A small network was shown many inputs. Here are its activations along a few directions, one row for each input.
In each table, some parts of the input vary, and every possible input appears once, in random order.
Descriptions start from the smaller parts, as in this example, which fits no table here: line(4) and (point or line(11) or (values(3) and ring(8))).
Shared parts are said once, and a part with two or three values counts as separate values.
(in the rows, 128 means zero)

Rows:
r1: [ 91 179 159  73 159 172 118 114 165 145 176 131 147  98 165 160 133 156
 135]
r2: [133  98 136 213 141  56 124 155 175 153  98 157 164 141  39  78 143 110
 138]
r3: [201 123 101 175 143  64 115 161 115 110 145 103 137  80 136 128  96 129
  92]
r4: [189 138  60 129 131 109 150 162 125  99  84 108 110  75 129 123  84 134
  95]
r5: [206 177  87 127 158 101 145 182 160 104 150 111 100 119 148 124 115 118
  97]
r6: [ 88  88 137  84  66 191 131  68  42 110 116 117  78 182 175 139 126 122
 145]
r7: [ 99  72 182 119  83 146  97  83  27 117 168 106 117 187 178 147 148 117
 138]
r8: [117 112  89 169 128 101 159 158 185 146  38 165 136 129  31  81 140 106
 142]
r9: [ 76 144 136  85 132 185 124  91 131 135 108 126 153  54 143 165 102 172
 136]
r10: [108 123 157  70  98 180 120  95  74 120 181 123  76 234 192 143 155 110
 148]
r11: [ 90 135 181 124 139 137  94  92 115 147 167 121 186  61 147 169 117 167
 126]
r12: [137 145 111 166 159  92 159 173 222 148 105 169 132 177  54  79 177  96
 144]
Describe the family of inputs behind these rows. -> values(3) and line(4)
Changing only the line(4) part turns r1 into r12. The same change can be made to r9. Which row results? -> r8
Change only the values(3) part in r6. List by row number the other rows that result. -> r7, r10

Rows:
r13: [ 76 110 180  48  89 203  91  64  32 124 181 106 105 172 215 176 117 146
 144]
r14: [ 77 114 176  64  83 210 110  43  40 115 184 106  94 162 223 172 126 146
 144]
r15: [165 129 109 150 137  99 124 145 123 116 122 111 139  76 129 132  99 138
 105]
r16: [131 138  91 142 139 118 156 155 182 135  72 149 127 119  75 100 130 119
 132]
r17: [126 132 140 166 151  94 120 141 166 147 126 140 169  93  89 120 130 135
 127]
r18: [169 159  94 121 149 117 138 156 150 116 127 117 124  86 138 134 106 136
 106]
r19: [129 108 103 169 127  98 142 144 154 136  69 145 144 110  66 100 125 121
 131]
r20: [169 140  97 164 147  84 151 178 182 129 110 146 114 165  81  87 147  98
 126]
r21: [165 109 108 191 135  65 137 166 156 132 107 142 130 155  73  86 142  99
 124]
r22: [129 161 126 138 165 114 134 151 195 145 130 145 154 102  99 121 137 135
 129]
r23: [ 73 108 184  56  87 205 106  64  29 113 180 101 109 167 219 181 149 135
 140]
Describe the family of inputs behind these rows. -> values(3) or (values(2) and line(4))
Change only the values(2) part in r15. List by row number the other rows that result. -> r18
Which other rows belong to the same alternative as r23? List them by row number. -> r13, r14
